Each row below holds a small network's activations on one input, seen along a few directions.
Each table varies a few parts of the input and shows all the possible inputs, shuffled.
Descriptions start from the smaller parts, as in this example, which fits no table here: one of 2 separate values, together with either a single point or one of 11 places along a line or (one of 6 places along a line, together with one of 8 places around a ring).
Shared parts are said once, and a part with two or three values counts as separate values.
(in the rows, 128 means zero)

Other details of the inputs shift rows strongly along two fixed directions, in all tables alike. That doesn't count.

A family of inputs:
row 1: [149 114 168 136 209 175 188 139 136 192  83]
row 2: [143  95 162  98 175 161 175 122 101 166 109]
row 3: [143  74 149 167 234 113 168 116 154 150 151]
row 4: [117  93 118 138 103 119 119 157 152 113 168]
row 5: [127 159  80 104 117 138 139 125  87 127 113]
row 6: [116 123 141 146 137 101 111 112 135 118 138]
row 7: [119 152 121  97 103 120 112  95  77 121 113]
row 8: [129 110 157 171 147 123 122 150 189 146 139]
row 9: [123 152 142 100  85 143 118 122 110 140  98]
row 10: [119 151 101  99 100 128 120 105  81 116 113]
row 11: [169 133 134 112 130 148 140 146 137  90 129]
row 12: [121 113  97 141 130 107 127 131 125 112 152]
row 13: [109 124 150 151  80 110  87 137 170 114 156]
row 14: [117 123  85 161 119  99 108 143 154 105 169]
row 15: [124 133 107  88  94 154 137 141  94 133 116]
row 16: [117 163 134 108 114 122 119  94  98 129  95]
row 17: [117 140 122 167 119  89  94 122 168 114 147]
row 18: [125 118 109 127 111 142 135 158 140 129 147]
row 19: [138  92 174 107 171 156 171 121 100 163 106]
row 20: [125 184 108 117 121 139 118 114 107 145  88]
row 21: [119 146 119 171 125  94  92 129 175 120 142]
row 22: [120 133 124  88  80 151 124 127  92 126 117]
row 23: [120 112 163 122 117 134 124 130 122 135 126]
row 24: [167 135 110 157 151 107 125 137 167  70 159]
Each input here is: one of 2 separate values, together with either a single point or one of 11 places along a line.
Question: The inputs of row 2 and row 3 match in every part but the choice among 2 separate values. If row 22 is changed in the same way as row 2 into row 3, which row does it become?
Answer: row 10
Question: Change only the choice among 2 separate values in row 9. List by row number the other rows that result.
Answer: row 17

A family of inputs:
row 25: [146 123 120 165 189 131 153 149 159 129 128]
row 26: [176 113 164 152 206 118 123 121 173 105 169]
row 27: [112 145 134 138  62 129  82 137 141 111 127]
row 28: [134 164  87 121  80  95  90 126 135 106 135]
row 29: [109  86 175 162 165 112 134 121 148 157 146]
row 30: [131 102 153 104 138 156 169 142  87 127  97]
row 31: [124 103 140 177 124 130 121 170 194 116 177]
row 32: [121 112 137 176 206 109 143 111 153 154 136]
row 33: [125 124 127 133  67 138 109 154 129 104 147]
row 34: [101 144  86 166  75  82  49 124 161  93 186]
row 35: [148 102 143  90 128 161 173 126  99 147 104]
row 36: [124  99 145 184 142 126 120 175 202 125 162]
row 37: [136 106 145 165 191  92 151 102 159 129 131]
row 38: [151 154  95  68 109 150 159 102  58 120  90]
row 39: [147 106 119 165 168 124 152 145 146 107 150]
row 40: [128 112 108  95 163 138 161 117  74 120 117]
row 41: [131 119 137  54 104 160 166 117  63 131  81]
row 42: [123 186 104  93 101 123 121  87  92 128  79]
row 43: [151 110 116 153 191 120 158 136 170 136 131]
row 44: [ 98 110 117 108  57 117  90 146 115  99 163]
row 45: [143 174  93  66 111 158 160 105  71 131  89]
row 46: [180  92 212 126 215 158 156 127 152 150 140]
row 47: [134  78 161 155 191 129 151 150 158 177 144]
row 48: [132 168  95  90 117 130 118 112  71 146 102]
row 49: [141  85 130 163 199 115 166 145 144 100 141]
row 50: [155  82 169 131 209 144 187 140 152 182 102]
row 51: [ 83 133 132 161  66  95  58 135 171 122 171]
row 52: [124 125 134  89 128 170 153 130  93 161 119]
row 53: [131 127 142 179 199 118 148 124 160 134 117]
row 54: [157 121 133 156 211 132 167 140 133 149 107]
row 55: [105 157  69 152  64  90  54 145 160  94 185]
row 56: [ 94 148 137 169  63 106  68 146 176 105 149]
row 57: [124  83 154 179 135 106 113 140 211 131 162]
row 58: [128 161 117  53  69 170 143 121  84 138  92]
row 59: [126 120 172 103 142 135 159 100 105 159  85]
row 60: [119 120  83 139  78  79  90 136 156  58 177]
row 61: [140 127 118 161 171 134 154 145 154 118 146]
row 62: [137 180 111  91 121 154 135 100  63 127  65]
row 63: [117 141 144  74 110 167 132 102  63 169  82]
row 64: [107 151 118 154  36  99  53 166 170  95 166]
row 65: [143  56 164 136 200 156 187 140 125 171 140]
row 66: [125 153  83  85  90 140 122 113  60 115 126]
row 67: [130 152 123  71  86 159 134 129 103 145  85]
row 68: [142 168 106  81 119 141 139  85  74 134  71]
row 69: [ 89 154  98 163  63  63  48 113 147  87 184]
row 70: [105 151  75 152  71  99  72 140 156  92 197]
row 71: [133 114 152 179 200 105 149 118 151 125 126]
row 72: [115 143 164 115 109 137 130 115  96 139  89]
row 73: [110 166 139  81  76 142 118 103 100 146  78]
row 74: [115 153 117  73  80 160 116 130  83 153 103]
Question: What is each input in this table made of?
Answer: one of 2 separate values, together with either a single point or (one of 3 separate values, together with one of 8 places along a line)
Question: The inputs of row 46 and row 26 match in every part but the choice among 2 separate values. If row 73 is changed in the same way as row 46 into row 26, which row does it become?
Answer: row 42
Question: Change only the choice among 3 separate values in row 31. List by row number the other rows that result.
Answer: row 52, row 58

A family of inputs:
row 75: [152  88 147 176 223 114 159 129 168 126 153]
row 76: [100 117 107 164  85  82  72 141 176 108 189]
row 77: [136 113 142 170 166 120 127 143 183 144 146]
row 78: [138 104 128 135 216 130 188 110 104 153 101]
row 79: [139 168 114 113 138 143 136 112 100 136  94]
row 80: [131 120  80 132  68 126 104 176 157  82 184]
row 81: [120 147 144  76  56 150 108 124  83 121 107]
row 82: [122  92 167 104 163 162 174 124  93 177  94]
row 83: [114 185 116  85  47 144  98 122  99 124  96]
row 84: [127 141 116 108 156 137 149 105  82 144 107]
row 85: [135 122 115 194 163  94 120 144 191 110 154]
row 86: [119  97 164 180 127 121 110 164 201 133 160]
row 87: [115 130 129  94 109 142 137 111  89 149 104]
row 88: [121 154  93 138  77  89  80 122 139  70 155]
row 89: [147 106 166 102 175 158 180 111 101 155  94]
row 90: [130 163 119  77  77 135 106 111  82 116 110]
Question: What is each input in this table made of?
Answer: either a single point or (one of 3 separate values, together with one of 5 places along a line)
Question: Change only the place on the line of 5 in row 87. List by row number the other rows that result.
Answer: row 76, row 78, row 82, row 84
Question: Change only the choice among 3 separate values in row 82. List by row number the other rows that result.
Answer: row 81, row 86
